A small network was shown many inputs. Here are its activations along a few directions, one row for each input.
In each table, some parts of the input vary, and every possible input appears once, in random order.
Descriptions start from the smaller parts, as in this example, which fits no table here: one of 8 places around a ring, together with either a single point or one of 11 places around a ring or (one of 3 separate values, together with one of 6 places along a line).
Shared parts are said once, and a part with two or three values counts as separate values.

Other details of the inputs shift rows strongly along two fixed directions, in all tables alike. That doesn't count.

A family of inputs:
x1: [-50 -15  14 -11  51 -20 -65   7  46  19  -2 -33  15  14   2]
x2: [ -1 -21  20   7  29 -12 -89  10  41  10 -19 -21  -3  29  -3]
x3: [-34   4 -16 -10  15 -29  37  11   5   6  14  -9   4  -8   9]
x4: [ 28  31  12   3 -54   2  55   3 -46  -6  12  26 -19   4  14]
x5: [ 35  25   2   6 -54  -9  56   9 -46 -13  11  24 -18   2  11]
x6: [ 53 -17  13  -2 -13   3 -44  18  -3  10 -17  -3 -21  26   6]
x7: [ 67  12  -8  20 -34  22  58 -20  -9 -10  -1  30 -13 -39 -14]
x8: [-56 -15 -43 -25  37  15  -2 -10  14 -29  14 -16  32 -25   7]
x9: [-43  12 -24   7   3 -30  78  10  -2  -1  15   3   6 -17   3]
x10: [-63 -21   0  -3  35 -27 -12   2  20  17  -4 -20  21   2 -15]
x11: [ 26 -19   7   7  -2  -5 -34  18   7   5 -19  -8 -11  19  -3]
x12: [ 17  -3  10  19 -18   4  -3   9  -4  11 -15   9 -11  14   0]
x13: [-45  -2 -22 -14   4 -28  75   5 -20  12  16   1  10 -16  -2]
x14: [ 29  31  19  18 -56   7  45   0 -42  -4   9  33 -16   9  10]
x15: [-58  13 -37  -3   5  36  61 -22 -10 -24  24  18  29 -33  12]
x16: [-40   3 -10 -17  33 -34 -10  10   6   2   8 -31   9   2  -3]
x17: [ 38   1  33   4   4   8 -89   5   7   6 -15  -8 -15  41  -2]
x18: [ 70  -7  19  -7  -1  31 -44 -22  20   7 -10   1 -12 -16  -9]
x19: [ 58  19   0  28 -36  29  55 -27  -8  -2  -2  36 -11 -36 -13]
x20: [-65   9 -13  -2   7 -42  49  10  -5 -11  15 -16  20 -18  -4]
x21: [-64  -2 -37 -25  30  27  20 -18   6 -23  20  -7  30 -29  12]
x22: [ 26 -21  30  -1   2   8 -66   3   5  20 -16   1  -8  33  -5]
x23: [-40  -3  -2 -17  17 -13  15  10   5  20   5 -17   6  -4   8]
x24: [ 42  11  10  10 -12  29  18 -28   8   7   2  19  -2 -31 -10]
x25: [ 32   5 -20  20 -31  57   9 -18 -18 -36  -4  38  -1  -3   8]
x26: [ 35 -24 -16   1   4  44 -65  -7  10 -39 -14   5   4   8   1]
x27: [-54 -37  -3 -16  51 -36 -43  11  31  11  -9 -37  21   6 -18]
x28: [-43  18 -20   4   9 -31  51   8 -10  -7  11 -10   8  -9  -7]
x29: [-29  -9 -18 -21  43 -13  13 -18  36   5  11 -27  25 -52 -16]
x30: [ 50  21  16   1 -27  10 -10   4 -27   1  -2  12 -27  26   7]
x31: [ 40  12  24  24 -43   2 -13   4 -22 -10 -10  18 -17  21   1]
x32: [ -3  23   1  20 -14  -9  23   1 -17  -2   1   8  -7   9  -4]
x33: [  9 -11  12 -14  -2  -1 -10   3 -10  18  -3   2  -8  15   0]
x34: [  7  -9  16 -13  18  -6 -52   9  20  13  -5 -15 -10  22  10]
x35: [ 27 -14  28   3   0  12 -65  10  12  19 -19  -6 -10  30   4]
Description of these inputs: one of 5 places around a ring, together with either one of 2 separate values or one of 5 places along a line.
Q: Which other rows does x16 become when the place on the line of 5 takes its other values? List them by row number.
A: x3, x5, x6, x13
Q: Which other rows agree with x34 in the place on the ring of 5? List them by row number.
A: x4, x18, x21, x23, x30, x33
Q: Start at x27 and move only the place on the line of 5, one step at a time. The first step leads to x11. Which rows follow, in order?
A: x9, x28, x20
Q: Which other rows agree with x17 in the place on the ring of 5? List them by row number.
A: x1, x14, x15, x22, x24, x35
